These are the activations of a small neural network, seen along a few directions. Each row is one input.
In each table, some parts of the input vary, and every possible input appears once, in random order.
A made-up example of a description, with smaller parts first: one of 6 places along a line, together with either a single point or one of 11 places around a ring or (one of 2 separate values, together with one of 8 places around a ring).
Shared parts are said once, and a part with two or three values counts as separate values.

Rows:
R1: [ 0.80 -0.34 -0.62  3.54  1.26 -0.79 -1.35 -0.16 -0.17  1.21  0.79  0.07
 -0.15  0.37]
R2: [-0.74  0.60 -1.14  0.41 -0.56  2.69 -2.41 -2.40 -1.41  0.90  1.19  2.16
  0.51  0.41]
R3: [-1.37  0.45 -0.04 -1.25 -0.80  1.64 -0.60 -1.00 -0.56 -0.17  0.39  1.25
  0.77  0.03]
R4: [ 1.04 -0.28 -0.97  4.01  1.30 -0.40 -1.90 -0.62 -0.42  1.55  1.02  0.33
 -0.26  0.50]
R5: [ 0.58 -0.39 -0.27  3.03  1.21 -1.17 -0.73  0.31  0.10  0.85  0.53 -0.24
 -0.07  0.24]
R6: [-0.97  0.54 -0.78 -0.09 -0.63  2.33 -1.88 -1.96 -1.15  0.57  0.94  1.90
  0.62  0.29]
R7: [ 0.18 -0.45  0.46  1.83  1.08 -1.88  0.70  1.32  0.70  0.03 -0.05 -0.99
  0.01 -0.04]
R8: [-1.53  0.42  0.34 -1.91 -0.89  1.31  0.16 -0.47 -0.22 -0.60  0.07  0.83
  0.79 -0.11]
R9: [ 0.66  0.10  1.67 -7.67 -2.29 -0.49  4.44  1.99  1.37 -2.84 -2.87 -2.30
 -1.09 -1.04]
R10: [ 0.37 -0.43  0.09  2.46  1.16 -1.53 -0.05  0.80  0.39  0.45  0.25 -0.59
 -0.02  0.11]
R11: [ 2.15 -0.71  1.67 -3.72 -0.13 -3.68  4.89  3.67  2.24 -2.17 -2.93 -4.02
 -1.82 -0.94]
R12: [-1.18  0.49 -0.41 -0.64 -0.71  1.98 -1.27 -1.49 -0.87  0.22  0.68  1.60
  0.71  0.17]
The inputs of R11 and R9 match in every part but one. If R7 is changed in the same way as R11 into R9, which row does it become? -> R8
Describe the family of inputs behind these rows. -> one of 2 separate values, together with either a single point or one of 5 places along a line
Change only the choice among 2 separate values in R12. List by row number the other rows that result. -> R5
Change only the choice among 2 separate values in R1. List by row number the other rows that result. -> R6

Rows:
R13: [-3.21  0.44 -0.15  2.57  0.44  1.71 -2.17 -1.41 -0.79  0.80  1.95  2.44
  2.16  0.47]
R14: [ 3.67 -0.08 -1.00 -1.72 -1.10  0.89 -0.22 -0.76 -0.25  0.44 -0.90 -0.88
 -2.17  0.04]
R15: [ 2.06 -0.11 -1.54  2.35  0.23  0.90 -2.87 -1.83 -1.00  1.91  0.78  1.01
 -0.75  0.56]
R16: [-2.94  0.27  0.03  3.01  0.59  1.30 -2.17 -1.10 -0.55  0.94  1.93  2.21
  2.18  0.49]
R17: [ 3.06  0.31 -1.31 -2.52 -1.29  1.67 -0.23 -1.38 -0.70  0.19 -0.82 -0.46
 -2.14  0.00]
R18: [-2.44 -0.22  1.75 -0.29 -0.27 -0.59  0.78  1.29  0.67 -0.75  0.31  0.37
  1.97 -0.21]
R19: [ 5.75 -1.34 -0.63  3.18  1.87 -4.07  1.42  2.32  1.30  0.78 -1.41 -3.80
 -3.43 -0.13]
R20: [-0.79  0.40  1.13 -5.81 -1.54  0.10  3.10  1.08  0.79 -2.25 -1.89 -1.09
 -0.27 -0.75]
R21: [-2.66  0.10  0.19  3.47  0.78  0.86 -2.15 -0.77 -0.29  1.08  1.90  1.97
  2.21  0.51]
R22: [ 3.82 -1.14 -1.36  6.80  3.10 -3.56 -1.44  0.95  0.29  2.12  0.34 -1.67
 -1.90  0.51]
R23: [ 3.36  0.12 -1.15 -2.13 -1.21  1.29 -0.23 -1.07 -0.48  0.32 -0.86 -0.67
 -2.15  0.02]
R24: [-2.73 -0.05  1.58 -0.77 -0.46 -0.12  0.74  0.96  0.41 -0.88  0.33  0.62
  1.95 -0.24]
R25: [-1.08  0.61  0.95 -6.20 -1.61  0.48  3.10  0.80  0.58 -2.38 -1.84 -0.87
 -0.25 -0.78]
R26: [ 2.77  0.51 -1.48 -2.90 -1.35  2.04 -0.22 -1.67 -0.90  0.05 -0.77 -0.25
 -2.12 -0.02]
R27: [-3.53  0.51  1.03 -2.05 -0.80  1.13  0.70  0.09 -0.28 -1.31  0.43  1.31
  1.91 -0.32]
R28: [-3.47  0.62 -0.32  2.15  0.32  2.09 -2.16 -1.70 -1.02  0.64  1.98  2.65
  2.13  0.46]
R29: [-3.27  0.32  1.21 -1.64 -0.72  0.74  0.71  0.37 -0.07 -1.16  0.39  1.09
  1.92 -0.30]
R30: [-0.50  0.19  1.31 -5.40 -1.45 -0.30  3.12  1.37  1.01 -2.12 -1.94 -1.31
 -0.28 -0.72]
R31: [-3.00  0.13  1.40 -1.21 -0.61  0.33  0.72  0.66  0.16 -1.01  0.36  0.86
  1.94 -0.27]
R32: [ 0.11 -0.20  1.65 -4.51 -1.14 -1.19  3.18  2.00  1.51 -1.88 -2.02 -1.78
 -0.32 -0.66]
R33: [ 0.88  0.60 -2.16  0.73 -0.21  2.44 -2.85 -3.04 -1.89  1.33  0.94  1.86
 -0.72  0.48]
R34: [ 3.97 -0.27 -0.85 -1.28 -0.94  0.46 -0.21 -0.43  0.00  0.55 -0.94 -1.10
 -2.18  0.05]
R35: [-1.09 -0.88  0.41  8.19  3.93 -3.85 -0.56  2.10  1.04  1.30  1.54 -0.89
  1.32  0.49]
R36: [-0.89 -1.17  2.01  4.48  2.84 -5.54  2.55  4.13  2.04 -0.51 -0.02 -2.61
  0.95 -0.25]
R37: [ 1.45  0.24 -1.84  1.51 -0.06  1.71 -2.87 -2.46 -1.48  1.64  0.86  1.45
 -0.74  0.52]
R38: [ 1.16  0.42 -2.00  1.11 -0.15  2.08 -2.86 -2.75 -1.69  1.49  0.90  1.66
 -0.73  0.50]
R39: [-0.20 -0.01  1.48 -4.97 -1.32 -0.73  3.14  1.68  1.25 -2.00 -1.98 -1.54
 -0.30 -0.69]
R40: [ 1.75  0.07 -1.68  1.92  0.06  1.32 -2.87 -2.15 -1.25  1.78  0.82  1.24
 -0.74  0.54]
R41: [-3.72  0.80 -0.50  1.74  0.24  2.46 -2.15 -1.98 -1.22  0.47  2.00  2.86
  2.11  0.44]
R42: [ 1.72 -1.20  1.87  0.17  1.84 -6.05  4.97  4.73  2.83 -1.55 -2.37 -4.66
 -1.57 -0.77]
Describe the family of inputs behind these rows. -> one of 5 places around a ring, together with either a single point or one of 5 places along a line
The inputs of R40 and R24 match in every part but the place on the ring of 5. If R15 is changed in the same way as R40 into R24, which row does it become? -> R18
Which other rows agree with R26 in the place on the ring of 5? List them by row number. -> R14, R17, R19, R23, R34

Rows:
R43: [ 0.85 -0.37  0.34  0.39 -0.36 -0.08 -0.41  0.27  0.25  0.40  0.05 -0.09
  0.07  0.07]
R44: [-0.54 -0.02  0.58 -1.02 -0.12 -0.51  1.04  0.71  0.41 -0.66 -0.43 -0.43
  0.19 -0.22]
R45: [ 0.29  0.11 -0.16 -0.92 -0.37  0.38  0.07 -0.27 -0.13 -0.12 -0.23  0.02
 -0.29 -0.05]
R46: [ 0.29  0.08 -0.22 -0.34 -0.53  0.91 -0.69 -0.65 -0.30  0.29  0.17  0.50
  0.01  0.10]
R47: [ 0.64 -0.15  0.38 -1.07  0.26 -1.40  1.84  1.23  0.73 -0.80 -1.01 -1.50
 -0.79 -0.32]
R48: [ 0.84 -0.33  0.40 -0.17 -0.19 -0.60  0.34  0.63  0.42  0.00 -0.35 -0.57
 -0.22 -0.07]
R49: [ 0.23  0.18 -0.14 -1.40 -0.17 -0.05  0.82  0.06  0.02 -0.53 -0.59 -0.46
 -0.58 -0.19]
R50: [-0.49 -0.11  0.50  0.05 -0.49  0.49 -0.46  0.00  0.06  0.15  0.36  0.53
  0.77  0.06]
R51: [ 0.76 -0.25  0.40 -0.65  0.02 -1.03  1.09  0.94  0.58 -0.40 -0.70 -1.04
 -0.50 -0.20]
R52: [-0.64  0.08  0.56 -1.45  0.12 -0.89  1.79  1.02  0.57 -1.07 -0.76 -0.90
 -0.11 -0.35]
R53: [-1.88  0.60 -3.05  8.96  2.12  3.27 -7.30 -4.69 -3.01  3.95  4.44  4.83
  1.83  1.56]
R54: [-0.49 -0.08  0.57 -0.53 -0.33 -0.06  0.29  0.38  0.25 -0.26 -0.06  0.04
  0.47 -0.09]
R55: [ 0.13  0.28 -0.16 -1.83  0.06 -0.43  1.58  0.37  0.17 -0.94 -0.91 -0.92
 -0.87 -0.31]
Describe the family of inputs behind these rows. -> either a single point or (one of 3 separate values, together with one of 4 places along a line)
Change only the choice among 3 separate values in R51. List by row number the other rows that result. -> R44, R49
A walk changes only the place on the line of 4. It starts at R47 and steps to R51. List the rest of the walk in order. -> R48, R43
